Each row below is a small network's average activation on inputs in which a field has the value named, seen along a few directions.
Values that are neighbours, or in one group, have similar rows; names and order tell nothing.
In the rows, 500 means zero.
Strong random noise was added to every row along 11 fixed directions; ignore it. To show where, here is one row again and again, with new noise each time:
[436, 497, 529, 614, 509, 594, 300, 568, 221, 393, 551, 702, 731, 408, 509,
 402, 735, 644, 465, 484, 545, 329]
[419, 467, 505, 532, 341, 303, 543, 349, 602, 685, 514, 422, 621, 429, 621,
 494, 609, 545, 530, 586, 633, 432]
[466, 451, 607, 444, 621, 585, 416, 380, 474, 458, 437, 403, 398, 535, 633,
 447, 480, 586, 593, 417, 547, 315]
[555, 751, 481, 618, 181, 487, 446, 195, 366, 547, 336, 548, 699, 501, 615,
 457, 349, 511, 608, 390, 355, 317]
[325, 277, 717, 571, 564, 563, 586, 439, 524, 326, 620, 336, 219, 696, 526,
 406, 508, 571, 487, 466, 648, 518]
[855, 472, 413, 601, 408, 375, 546, 661, 638, 537, 347, 594, 345, 451, 499,
 796, 587, 305, 447, 542, 310, 677]
[622, 468, 684, 618, 407, 342, 508, 312, 649, 368, 349, 379, 473, 660, 707,
 549, 333, 499, 701, 417, 260, 575]
[536, 540, 374, 244, 601, 536, 555, 587, 567, 525, 408, 445, 552, 551, 542,
 494, 481, 450, 343, 424, 502, 734]
[753, 542, 504, 363, 343, 358, 201, 450, 517, 510, 219, 395, 537, 597, 591,
 757, 539, 657, 754, 376, 327, 480]
[604, 586, 450, 443, 484, 515, 759, 438, 579, 629, 412, 301, 204, 496, 602,
 570, 361, 354, 383, 416, 523, 550]
[617, 600, 286, 462, 585, 603, 484, 653, 392, 412, 410, 578, 380, 526, 520,
 569, 626, 564, 522, 545, 580, 530]
[576, 498, 460, 476, 653, 419, 572, 701, 519, 460, 536, 429, 379, 534, 511,
 602, 629, 583, 552, 525, 559, 648]
[389, 220, 753, 563, 291, 632, 435, 423, 460, 389, 564, 498, 377, 658, 352,
 463, 520, 402, 229, 349, 488, 549]


J, 11 values:
j6: [484, 494, 658, 696, 623, 544, 590, 590, 234, 435, 624, 459, 439, 289, 649,
 381, 555, 479, 328, 469, 481, 421]
j2: [355, 616, 343, 372, 410, 531, 667, 508, 345, 568, 594, 279, 435, 481, 524,
 417, 596, 642, 371, 482, 796, 574]
j10: [586, 442, 591, 552, 639, 569, 516, 557, 405, 467, 516, 421, 247, 446, 563,
 544, 567, 511, 497, 448, 515, 376]
j5: [398, 484, 571, 438, 394, 454, 340, 472, 390, 584, 558, 434, 632, 484, 426,
 497, 482, 607, 476, 525, 564, 409]
j4: [607, 657, 322, 778,  70, 437, 650, 318, 605, 426, 479, 699, 480, 640, 277,
 571, 334, 319, 643, 617, 316, 645]
j7: [480, 469, 444, 645, 488, 341, 742, 606, 822, 377, 577, 617, 526, 599, 428,
 443, 362, 383, 596, 737, 405, 834]
j8: [450, 594, 597, 536, 808, 497, 599, 393, 678, 371, 593, 521, 569, 546, 472,
 337, 211, 500, 872, 523, 327, 450]
j3: [479, 420, 442, 561, 262, 524, 499, 274, 593, 510, 398, 569, 601, 410, 685,
 404, 449, 434, 493, 615, 488, 332]
j9: [470, 422, 297, 150, 458, 563, 401, 445, 697, 522, 284, 568, 611, 631, 484,
 498, 401, 329, 311, 610, 529, 718]
j11: [253, 528, 396, 405, 199, 707, 560, 430, 350, 481, 488, 291, 351, 692, 455,
 444, 322, 554, 199, 386, 667, 591]
j1: [366, 351, 381, 397, 391, 450, 197, 492, 628, 696, 531, 631, 641, 497, 253,
 611, 617, 534, 588, 690, 660, 328]
The values of J form a line.
Question: Going along J from j7 by way of its neighbour j3, in what order are j6, j2, j5, j11 met?
Answer: j2, j6, j5, j11
Question: What is the length, in steps, of the shortest route from j10 to j4?
Answer: 2

F, 11 values:
f9: [388, 759, 397, 301, 358, 440, 553, 373, 450, 668, 513, 359, 650, 607, 415,
 453, 410, 610, 587, 359, 579, 569]
f6: [485, 463, 470, 612, 413, 438, 447, 366, 603, 788, 472, 516, 460, 318, 546,
 598, 502, 449, 544, 629, 610, 117]
f1: [606, 491, 349, 333, 541, 605, 466, 726, 376, 553, 466, 588, 453, 440, 394,
 582, 656, 403, 227, 486, 544, 633]
f3: [608, 539, 498, 564, 462, 480, 453, 649, 432, 437, 532, 517, 406, 507, 340,
 605, 526, 559, 608, 492, 457, 481]
f2: [536, 558, 487, 736, 404, 495, 739, 321, 518, 201, 401, 337, 188, 654, 797,
 426, 365, 605, 756, 599, 525, 464]
f8: [505, 373, 685, 447, 361, 279, 416, 365, 749, 709, 403, 358, 688, 421, 604,
 580, 357, 425, 487, 442, 320, 493]
f7: [388, 471, 376, 430, 553, 352, 416, 418, 590, 660, 531, 460, 540, 428, 543,
 528, 654, 624, 668, 724, 794, 337]
f10: [367, 560, 516, 389, 469, 641, 681, 574, 399, 548, 687, 469, 590, 497, 300,
 376, 412, 397, 157, 290, 473, 725]
f5: [570, 600, 458, 506, 513, 531, 688, 589, 374, 587, 506, 374, 402, 358, 612,
 525, 573, 489, 291, 377, 542, 524]
f4: [429, 722, 532, 375, 422, 463, 607, 395, 379, 575, 500, 328, 621, 572, 569,
 396, 346, 567, 478, 314, 471, 608]
f11: [475, 711, 436, 745, 367, 366, 718, 456, 425, 532, 648, 519, 455, 507, 421,
 515, 499, 529, 656, 673, 583, 512]
The values of F form a line.
Question: Going along F from f7 by way of its neighbour f11, in what order are f9, f1, f2, f4 met?
Answer: f1, f4, f9, f2
Question: Which values are neighbours of f6? Give them in the order they are listed.
Answer: f8
